These are the activations of a small neural network, seen along a few directions. Each row is one input.
In each table, some parts of the input vary, and every possible input appears once, in random order.
A made-up example of a description, with smaller parts first: one of 3 separate values, together with either a single point or one of 11 places along a line or (one of 4 places along a line, together with one of 5 places around a ring).
Shared parts are said once, and a part with two or three values counts as separate values.
In the rows, zero is written as 128.

Other details of the inputs vary at random and push rows far along two fixed directions, the same in every table; ignore that.

Rows:
r1: [163 151  81 177 179 136 143 168 126 150 143 128]
r2: [111 212 137 194 157 116 128 197 118 150 137 110]
r3: [ 38 163 150 218 107 138 197  71 100 124  83  76]
r4: [121  82 158 118  60 116 157  50 105 106 122 135]
r5: [185 118  77 119 149 130  93 151 106 146 158 153]
r6: [ 68 185 152 195 122 131 226  69 113 124  76  77]
r7: [116 102 157  92  71 128 156  41 105 110 119 130]
r8: [ 85 103 199  96  61 114 139  89 150 113 120 129]
r9: [167  94 129  63 128 120  59 173 166 133 156 175]
r10: [163  85 127  66 123 121  57 171 170 131 152 153]
r11: [114 173  88 228 180 157 140 177  90 169 134 105]
r12: [148 104  76 119 162 149  87 150 132 142 160 145]
r13: [113  83 165  99  85 127 178  49 130 119 136 121]
r14: [110  98 162  85  92 135 178  44 139 113 126 122]
r15: [168 142  95  95 159 136 125 175 123  97 120 134]
r16: [ 87  57 160 131  71 134 149  60 123 109 132 130]
r17: [189  89  64  46 169 128  84 138 163 128 158 164]
r18: [158 171  65 163 166 127 115 154 106 132 114 133]
r19: [194  91  63  53 145 121  66 131 132 123 153 173]
r20: [146 242 110 201 194 163 163 174  89 118 102  86]
r21: [ 88  91 209  94  69 113 138  97 148 113 105 121]
r22: [144 105  66 114 163 139  82 148 135 139 152 141]
r23: [103 196 150 207 148 135 137 192 123 154  96  90]
r24: [158  99 127  66 124 105  65 170 167 119 165 174]
r25: [ 85  93 209  95  74 102 135  93 148 110 107 119]
r26: [105 199 154 193 170 109 131 195 120 154 103 105]
Description of these inputs: either one of 2 separate values or one of 9 places along a line or (one of 3 separate values, together with one of 5 places along a line).
Question: Which other rows does r3 become when the place on the line of 5 takes its other values? List them by row number.
Answer: r11, r12, r16, r22
Question: Which other rows does r12 become when the choice among 3 separate values takes its other values? List them by row number.
Answer: r7, r14

Rows:
r27: [122  69 134  85 100 132 121  87 146 113 149 142]
r28: [135 208 113 203 185 137 127 220 116 166 114 107]
r29: [184 102  74  91 160 130  79 150 139 145 165 161]
r30: [113  86 161  73  93 112 101 111 155 109 131 141]
r31: [120  89 163  75  92 107 107 110 157 107 137 145]
r32: [166 105 127  86 133 116  85 167 157 127 151 156]
r33: [ 92 174 150 210 113 127 176 120  73 141 104 100]
r34: [149 206  60 205 208 147 147 184  96 154 116 109]
r35: [134  76 124  82  98 120 121  74 134 118 135 149]
r36: [148  81 113  71 107 128 138  69 131  95 127 141]
r37: [ 78 181 188 189 106 120 185 120 113 133  97  93]
r38: [ 39 136 196 187  71 134 223  37  99 116  82  80]
r39: [143  91 134  75  90 137 113  81 119  95 140 145]
r40: [153 104 115  83 140 115  68 169 160 123 151 156]
r41: [156 209  49 218 202 142 134 187  92 165 116 112]
r42: [134  85 171  74  90 114 115 115 153 114 134 144]
r43: [161 105 121  84 136 111  77 166 159 123 154 159]
r44: [155 211  62 203 215 152 148 192  97 161 127 106]
r45: [ 25 158 229 173  63 121 204  63 111 118  73  75]
r46: [149 104 124  85 137 122  73 167 155 129 140 148]
r47: [123  83 168  72  92 119 105 114 153 114 128 139]
r48: [ 37 149 201 175  59 129 227  17  96 125  88  81]
r49: [146 195  58 224 203 151 136 197 102 156 119 107]
r50: [166  88  88  98 154 139  89 150 146 133 164 151]
r51: [172 102  78  80 155 136 101 133 141 122 158 153]
Question: What do these inputs look like to the network?
Answer: either one of 2 separate values or one of 11 places around a ring or (one of 3 separate values, together with one of 4 places along a line)
Question: Which other rows does r36 become when the place on the line of 4 takes its other values? List them by row number.
Answer: r34, r44, r51

Rows:
r52: [162  80  95  89 121 138 128  84 122 119 152 149]
r53: [153 131 116 109 147 125 103 159 141 130 137 139]
r54: [ 95 146 151 162 120 130 154 120 121 135 114 108]
r55: [101 151 148 163 117 124 146 122 112 133 113 113]
r56: [147 102 137  78 110 115 106 124 145 114 138 148]
r57: [142  96 138  78 116 117 106 124 151 118 141 148]
r58: [102 152 109 170 131 149 188  74  95 121 102  98]
r59: [138  92 134  84 114 116 104 122 153 125 144 147]
r60: [133 163 115 166 153 132 124 168 115 138 122 121]
r61: [129 156 111 171 154 134 122 169 118 143 124 120]
r62: [152 150  77 168 165 150 150 131  97 143 136 122]
r63: [118 140 117 170 124 147 186  83  92 127 118 106]
r64: [109 158 155 149 122 125 153 125 121 129 112 111]
r65: [136 169 116 156 154 130 123 168 116 141 122 121]
r66: [142  92 131  88 106 115  97 120 141 120 141 151]
r67: [127 163 110 170 161 130 123 171 123 152 130 122]
r68: [127 154 111 170 155 134 124 168 121 146 126 119]
r69: [153 133 115 113 147 121 104 161 143 136 138 142]
r70: [107 158 153 151 116 124 150 123 112 129 110 113]
r71: [132 162 107 169 158 136 117 173 118 142 127 121]
r72: [142 165 113 151 163 136 121 175 128 136 126 121]
r73: [151 119 106 120 143 127  93 161 134 130 140 142]
r74: [103 148 152 155 116 132 149 120 114 124 113 111]
r75: [162  81  94  89 121 135 127  83 121 119 154 151]
r76: [153 128 114 110 140 126  99 157 133 127 136 141]
r77: [138  87 131  90 110 119  98 120 142 121 142 150]
r78: [139  88 132  87 110 121  98 121 141 116 140 147]
r79: [145 118 107 122 147 129 100 161 141 135 143 141]
r80: [135  90 134  84 116 118 104 121 152 123 145 146]
r81: [101 154 151 155 126 124 152 127 126 136 114 110]
r82: [135 160 111 158 166 133 122 177 132 144 127 120]
r83: [137  84 131  90 111 122  99 121 143 119 141 147]
r84: [147 101 136  78 107 115 102 123 141 117 138 150]
r85: [139  95 137  81 114 115 105 122 155 123 142 146]
r86: [ 97 146 152 155 123 128 153 123 126 133 115 108]
r87: [145 163  60 166 175 144 144 127 102 140 124 120]
r88: [ 94 146 150 165 116 126 153 117 115 138 114 110]
r89: [ 99 119 174 122  81 116 150  84 121 116 114 122]
r90: [140  88 131  90 107 117  98 120 143 123 142 151]
r91: [ 98 123 177 115  88 120 158  87 126 111 110 115]
r92: [142 165 115 153 161 132 123 174 127 136 124 121]
r93: [133 157 109 162 165 134 122 176 130 145 129 120]
r94: [ 90 113 137 133  91 139 194  29 104 103 100 104]
r95: [140 163 111 153 166 136 121 178 130 141 128 123]
r96: [144 118 107 120 147 133  98 160 142 135 145 140]
r97: [ 94 147 153 165 114 128 153 117 114 134 110 109]
r98: [124 160 112 172 156 132 124 166 120 151 126 118]
r99: [138  87 131  90 109 118  99 118 146 126 144 150]
r100: [148 124 107 122 146 123  97 160 141 143 145 145]
r101: [150 128 115 112 150 127 104 162 144 131 138 140]
r102: [ 98 121 178 116  87 122 158  87 126 108 109 116]
r103: [ 88 114 180 116  88 119 159  81 136 117 113 114]
r104: [135  86 131  86 114 121 102 121 150 124 145 147]
r105: [127 157 111 170 155 137 121 167 119 143 126 120]
r106: [152 124 111 116 143 125  96 158 132 131 140 142]
r107: [119 143 119 166 119 140 184  75  91 132 121 112]
r108: [ 98 119 175 115  84 126 154  85 123 109 112 116]
r109: [153  84  82  83 130 137 123  80 128 109 138 145]
r110: [151 125 115 112 149 127 105 162 144 129 137 139]
r111: [142 166 110 152 162 135 120 177 124 135 126 123]
r112: [149 130 116 113 150 125 106 161 143 134 137 139]
r113: [141 165 112 156 155 132 121 173 118 137 123 123]
r114: [102 125 178 115  86 117 156  87 131 115 111 118]
r115: [139 166 117 152 160 131 123 172 127 138 124 121]
r116: [145 118 107 123 146 129  96 159 137 138 143 140]
r117: [102 154 109 168 131 143 187  71  94 126 102 100]
r118: [143  92 134  85 111 121  99 122 140 114 140 148]
r119: [ 95 117 175 123  82 118 152  82 120 113 114 119]
r120: [100 148 152 152 126 132 153 125 128 130 114 107]
r121: [148 127 111 116 154 127 100 165 147 135 140 138]
r122: [ 98 124 177 117  86 118 158  87 125 111 111 117]
r123: [ 90 119 139 131  87 133 194  21 103 109 103 108]
r124: [114 141 120 170 123 150 187  79  91 127 119 105]
r125: [135  83 130  89 113 128 100 121 147 119 145 145]
r126: [146  95 136  78 113 121 107 126 146 108 136 146]
r127: [ 96 148 153 156 122 127 155 122 125 136 115 108]
r128: [139  89 132  87 109 119  97 120 141 118 141 147]
r129: [135  87 133  84 118 126 104 124 154 118 145 143]
Question: The inputs of r74 and r119 match in every part but one. If r129 is changed in the same way as r74 into r119, which row does it become?
Answer: r80
Question: The inputs of r117 and r123 match in every part but one. If r127 is changed in the same way as r117 into r123, which row does it become?
Answer: r59
Question: What do these inputs look like to the network?
Answer: one of 6 places along a line, together with either one of 2 separate values or one of 11 places around a ring
Question: Which other rows does r123 become when the choice among 2 separate values takes its other values? List them by row number.
Answer: r107
Question: Which other rows does r102 become when the place on the ring of 11 takes its other values? List them by row number.
Answer: r54, r76, r78, r83, r86, r101, r115, r116, r118, r121
Question: Which other rows does r94 become when the choice among 2 separate values takes its other values? List them by row number.
Answer: r63
Question: Which other rows does r84 become when the place on the line of 6 takes its other values? List them by row number.
Answer: r65, r70, r76, r108, r113

Rows:
r130: [144 116 133  88 106 124 129  89 128 108 133 144]
r131: [127  97 145 108  95 123 151  83 125 103 124 135]
r132: [158 177  53 181 200 141 104 185 119 172 145 125]
r133: [124  96 164  94  98 111 127 122 154 112 140 134]
r134: [112 110 159  85 105 109 126 101 158 122 109 128]
r135: [143 105 119  98 107 118 120  97 128 108 127 147]
r136: [164  89 128  76 141 120  96 160 171 128 139 146]
r137: [140  98 121 102 103 120 120  91 132 112 126 142]
r138: [ 90 169 125 186 119 129 179 108  96 139  92 102]
r139: [128  95 106  96 127 124 117  97 138 136 150 147]
r140: [129  98 148  91 111 124  80 149 147 119 149 153]
r141: [172 107 121  70 127 131 121 120 133 124 153 149]
r142: [ 83 178 130 208 139 152 174 111  98 146 111  82]
r143: [ 90 180 125 205 138 136 180 109 101 147  92  98]
r144: [164 182  83 167 216 130 105 237 145 154 136 127]
r145: [122  87 112  96 128 140 116 100 135 125 153 138]
r146: [111 114 157  92  95 101 118 109 149 115 131 133]
r147: [159 108 120  68 124 139 111 116 128 115 147 141]
r148: [121  88 160 107  92 112 141  89 116 110 124 131]
r149: [ 67 194 179 200 109 114 164 130 104 146 100  98]
r150: [202 101  60  65 185 126  18 232 172 126 183 175]
r151: [108 184 124 168 173 140 133 182 134 134 110 104]
r152: [ 81 106 209 110  48 105 139  73 130 124 113 124]
r153: [146  89 159 102 100 117  95 148 147 135 147 150]
r154: [128 173 133 169 138 139 172 125 105 129 119 109]
r155: [111 113 153  84 115 106 123 107 159 114 118 134]
r156: [125  94 146 116  93 125 151  79 129 108 124 129]
r157: [111  86 149 117  96 130 160  71 134 117 124 126]
r158: [130  87 117 103 128 131 133 100 139 134 155 142]
r159: [179  76  65  79 160 142  63 154 153 123 159 164]
r160: [ 88 175 178 199 118 124 164 150 110 145 112 103]
r161: [129 157  98 179 152 135 157 153 108 145 117 115]
r162: [127 162 105 191 162 144 154 142 115 158 135 105]
r163: [113 102 156 109  89 108 134  79 110 116 111 130]
r164: [139 178 114 181 168 140  89 221 120 162 133 126]
r165: [139 177 121 139 141 132 151 126 104 140 122 119]
r166: [125 173 125 161 142 147 151 130 102 120 117 109]
r167: [167 157  62 165 185 146  95 191 118 137 134 129]
r168: [169 155  66 151 181 144  95 189 115 129 135 136]
r169: [ 69 165 171 194 106 132 181  97  79 122  84  85]
r170: [156  83  85  84 132 135  90 138 136 116 144 151]
r171: [ 83  99 192  91  83 130 148  82 151 104 100 110]
Question: The inputs of r169 and r163 match in every part but one. If r164 is changed in the same way as r169 into r163, which row does it become?
Answer: r152
Question: The inputs of r131 and r135 match in every part but one. If r156 is changed in the same way as r131 into r135, which row does it become?
Answer: r137
Question: What do these inputs look like to the network?
Answer: one of 3 separate values, together with either a single point or one of 5 places along a line or one of 8 places along a line
Question: Which other rows does r143 become when the choice among 3 separate values takes its other values? List them by row number.
Answer: r157, r159
Question: Which other rows does r145 become when the choice among 3 separate values takes its other values? List them by row number.
Answer: r139, r158

Rows:
r172: [124 129 109 132 147 120  88 166 140 134 128 132]
r173: [161 175 119 143 150 120  96 203 119 142 117 134]
r174: [ 91 100 209  60  53  96 131  67 140 103 114 135]
r175: [175 154  95 130 156 142 101 168 109 131 137 142]
r176: [124  99 148 127 114 130 113 131 147 134 145 132]
r177: [ 73  95 153 138  85 147 161  49 111 115 110 111]
r178: [109 167 144 156 103 121 199  53  94 125 102 106]
r179: [132 109 114 120 132 125  93 159 139 127 121 133]
r180: [138 144 128 164 154 122 107 198 135 147 137 138]
r181: [143  63 149  45  77 128 111  76 132  78 150 153]
r182: [138 147 127 134 167 109  79 205 159 171 152 141]
r183: [172 168  79 142 158 134 134 143  98 134 131 138]
r184: [ 67  71 191  70  53  99 132  37 150 109 112 130]
r185: [178  84 115  58 112 126  69 135 144 105 151 165]
r186: [ 76 172 130 202 115 135 222  44  87 145  94  90]
r187: [158 138 119 136 130 136 143 119  94 118 129 125]
r188: [142  52  96  70 109 137  94  93 141  98 157 150]
r189: [102 166 136 190 129 134 200 106 101 151 116 102]
r190: [144 135 132 138 145 123  85 203 151 156 145 137]
r191: [109 121 119 148 126 122 122 131 122 117 108 127]
r192: [141 105 121 120 139 139 118 148 137 134 160 139]
r193: [148 143  58 174 179 151 128 147  99 148 128 115]
r194: [158  61 123  66 122 135  82 133 157 131 171 166]
r195: [170 111  42 116 163 140 110 132 120 141 147 145]
r196: [ 99 120 116 160 123 140 124 110 117 126 120 110]
r197: [149 207 112 133 188 141 154 174 132 115 101 103]
r198: [118 154 147 128 168 138 161 154 168 126 119 102]
r199: [100 146 172 152 120 113 122 160 147 146 130 120]
r200: [115 203 115 224 165 131 195 131 104 172 122  97]
r201: [101  96 171 135  89 132 178  69 116 127 130 112]
r202: [146 140 132 122 125 115 106 160 117 110 118 144]
r203: [152  71  99  31 150 134  96 113 189  91 133 149]
r204: [ 70 177 203 161  77 110 169 102 108 115  89  99]
Question: What do these inputs look like to the network?
Answer: one of 3 separate values, together with either a single point or one of 10 places along a line
Question: Which other rows agree with r188 in the choice among 3 separate values? List them by row number.
Answer: r172, r177, r179, r184, r186, r191, r193, r195, r196, r203
Question: Which other rows does r183 become when the choice among 3 separate values takes its other values? List them by row number.
Answer: r189, r195
Question: Which other rows does r182 become when the choice among 3 separate values takes its other values? List them by row number.
Answer: r174, r184
